 20  156   38   68  193  146
130  103  147  196   32  179
-> 179

504  475  883  441  861  755  109 -> 755

3353  1076  3725  9164  2670  6796 -> 3725

5669  9540  1313  5227  8871 -> 5669

 14  -25   27  -15
 -4  -30  -39  -11
-> -4

7903  7893  7464  2219
7904  2217  2578  2467
2088  8065  7708  1965
-> 7903

 31  -49   23  -42 -> -42

611  375   52  405  757 -> 405
---
79  39  53  24  40  27  51 gives 24
 -5  -27    2   18   25   34  -30 gives 18
396  997  405  120  201  280  886 gives 120
1717  1143  8233  1516  9304  9534  3929 gives 1516
538  423  390  774  198  147  603 gives 774
 15  -13   43   46   -2    4  -39 gives 46
 120  -536   281  -826   557  -205  -660 gives -826
2108  6387  9113  7972  8357  4305  6947 gives 7972
7256  3931  9079  2961  8470  5332  6147 gives 2961
261  898  173  689  915  369  146 gives 689
---
[[-33  -2 -40   4  31  35  49]
 [-30   4  -6   0 -32  41  58]
 [  7 -20  -6  30 -75   0  -6]] Answer: -75

[-79 -52 -20 -59  18  51] Answer: -59

[[ 57  20  67 -20  -9]
 [-28   7 -70 -24 -33]] Answer: -70

[[-22 -20   0   2  14  28 -13]
 [ -2 -12  16 -19 -10  -4 -10]
 [ 31 -90  48 -13 -52  -9  14]] Answer: -52

[[-44  55  -1 -34 -45  29]
 [  8 -46  -7 -13   1 -44]
 [ 74   2  44  85 -24 -22]] Answer: 85

[-85  57 -86 -10] Answer: 57
---
[[  8  -9  83  23  16 -18]
 [-22 -51  38   2 -20 -19]]	83, 38

[ 20  78 -27 -75 -58]	78, 20

[[-37 -10  26  23  68]
 [-36 -38 -26 -17 -36]]	68, 26

[[ -9 -39   3  13 -69  22]
 [ 28   3  12  15   9  21]]	28, 22

[[  7 -37  -9   6   1   9]
 [  2  71  36 -10 -17   2]
 [ -1   5  10   1   7  -2]]	71, 36

[-71 -33 -28   3 -38  43]	43, 3

[[ 76  -8 -75  45 -14 -48]
 [ 73   1 -78  43 -16 -43]
 [ 68  12 -86  41 -18 -37]]	76, 73

[ 32  38  24 -71 -30  60]	60, 38

[[-67 -26   1 -22 -33]
 [ 44  31  -6 -15  29]
 [-42 -16   1 -14 -18]]	44, 31
---
[[-22   0  30  10  26]
 [-94  44 -59  13 -52]
 [-11   9  12  24   8]] 12

[[-81 -77 -74 -80 -27  65]
 [ 36 -78 -46 -87 -88  20]
 [ 78 -32  30  24 -69  73]] 24

[[ 10 -14 -34  25   3  34]
 [ 37 -53 -78  70  11  79]
 [  2  -7 -31  23  -1  33]] 23

[[ 25  42   7  65 -31  55   3]
 [  8  48  68  36  30   0  -7]
 [  8  38  26 -32  49  38  39]] 49

[[  0  79  31  -5  28  63  -2]
 [ 87  22   1 -46  12  57   4]
 [-17  63  32   6  52  17 -26]] 52

[[-32  -6   0  13 -12   6   0]
 [-24 -16 -11  11 -13  23   6]
 [ -3 -10  87  11 -74 -14   3]] -74
---
[ 57 -26  37  13  23  69 -22] -> 57
[ 86  62  27 -29  45 -44   4] -> 86
[-57 -90  32  -9 -31  11] -> -57
[ 46 -25 -77 -43] -> 46
[ 49 -54  80 -63  63] -> 49
[-60  22  20 -68 -27] -> -60
[-19 -16  29  87 -51 -69] -> -19
---
[[7, 1, 5, 1, 2],
 [4, 0, 1, 8, 2],
 [8, 0, 0, 7, 0]]
8

[[805, 652, 600, 769, 949, 371],
 [892, 612, 493, 925, 909, 304],
 [628, 332, 359, 690, 904, 69]]
628

[[-11, 23, 24, 7, -14, -27, -6],
 [-9, 24, 39, -11, -19, -17, -9],
 [7, 7, 35, 7, -18, -10, 5]]
7

[[74, 78, 64, 52],
 [81, 42, 81, 13],
 [7, 29, 30, 58]]
7

[[5, 3, 5, 7, 5, 5],
 [8, 4, 4, 2, 4, 3],
 [7, 3, 4, 1, 4, 3]]
7

[[414, 38, 420, 441, 17],
 [891, 565, 365, 491, 340],
 [451, 326, 554, 490, 329]]
451
---
[[ -8.51  15.40  -4.95   0.28   9.45   1.88]
 [ -4.89   5.37   9.95  -4.83   9.45   5.99]
 [ -9.40 -11.26  -8.43 -18.56   9.45  -4.72]] >> 15.40, -18.56

[ -3.3  -2.1   0.9 -14.2  17.4   3.0 -11.6] >> 17.4, -14.2

[ 18.0  15.3   7.7   4.5  -8.0 -17.8  13.1] >> 18.0, -17.8

[[ -9.743   0.570   1.078   5.524   0.895  14.133 -20.543]
 [ 13.516  12.585  20.931  14.507 -16.247   1.816   9.948]] >> 20.931, -20.543

[  30.7    9.4   90.8 -118.3] >> 90.8, -118.3

[-0.029 -0.096 -0.063  0.093] >> 0.093, -0.096
---
[[ 0.125  0.151 -0.025 -0.003  0.096 -0.027  0.150]
 [-0.020 -0.083  0.168  0.011  0.143 -0.206  0.203]
 [-0.110  0.089  0.038  0.000 -0.023  0.081 -0.020]] --> 0.000

[-0.091 -0.132 -0.108 -0.087  0.116] --> -0.132

[ 1.7 -0.2 -1.3  0.1  0.3] --> -0.2

[-0.2 -0.7  0.0  1.1  1.0 -1.5 -0.4] --> 1.1

[[  2.44  14.48   4.99  -0.79  12.82 -12.07  -6.54]
 [ -2.32   8.92   3.55  -2.99   6.24 -11.82  -2.46]] --> -2.99

[[  31.5  -63.5 -135.2   36.6 -155.4    1.8 -158.3]
 [ 183.6  -32.9   71.1  -42.1 -181.5  -59.2   -9.1]
 [-109.0  -83.0  174.6   28.5   85.1 -175.6  190.5]] --> 28.5

[  0.39  17.26   7.63 -13.28   0.09   9.57] --> 7.63
---
[[1, 6, 4, 7, 6, 8], [5, 7, 5, 6, 4, 3], [5, 6, 4, 6, 4, 3]]: 7
[[-114, -821, -404, 131, 99, 173], [140, 764, 121, -121, 71, -94]]: 764
[[86, 59, 73, 51, 77, 96], [80, 86, 52, 74, 73, 25], [71, 47, 17, 71, 72, 21]]: 86
[[47, 43, 38, 55, 80, 68, 59], [48, 40, 58, 72, 76, 53, 27], [49, 39, 65, 73, 73, 48, 19]]: 40
[[6, 6, 8, 1, 1, 3], [4, 5, 8, 2, 3, 7], [1, 7, 6, 1, 1, 5]]: 5
[[48, 74, 73, 65, 73], [63, 25, 92, 92, 46], [15, 53, 73, 87, 60]]: 25
[[-677, -199, 89, -499], [294, 659, 4, -241], [364, -433, -144, 585]]: 659
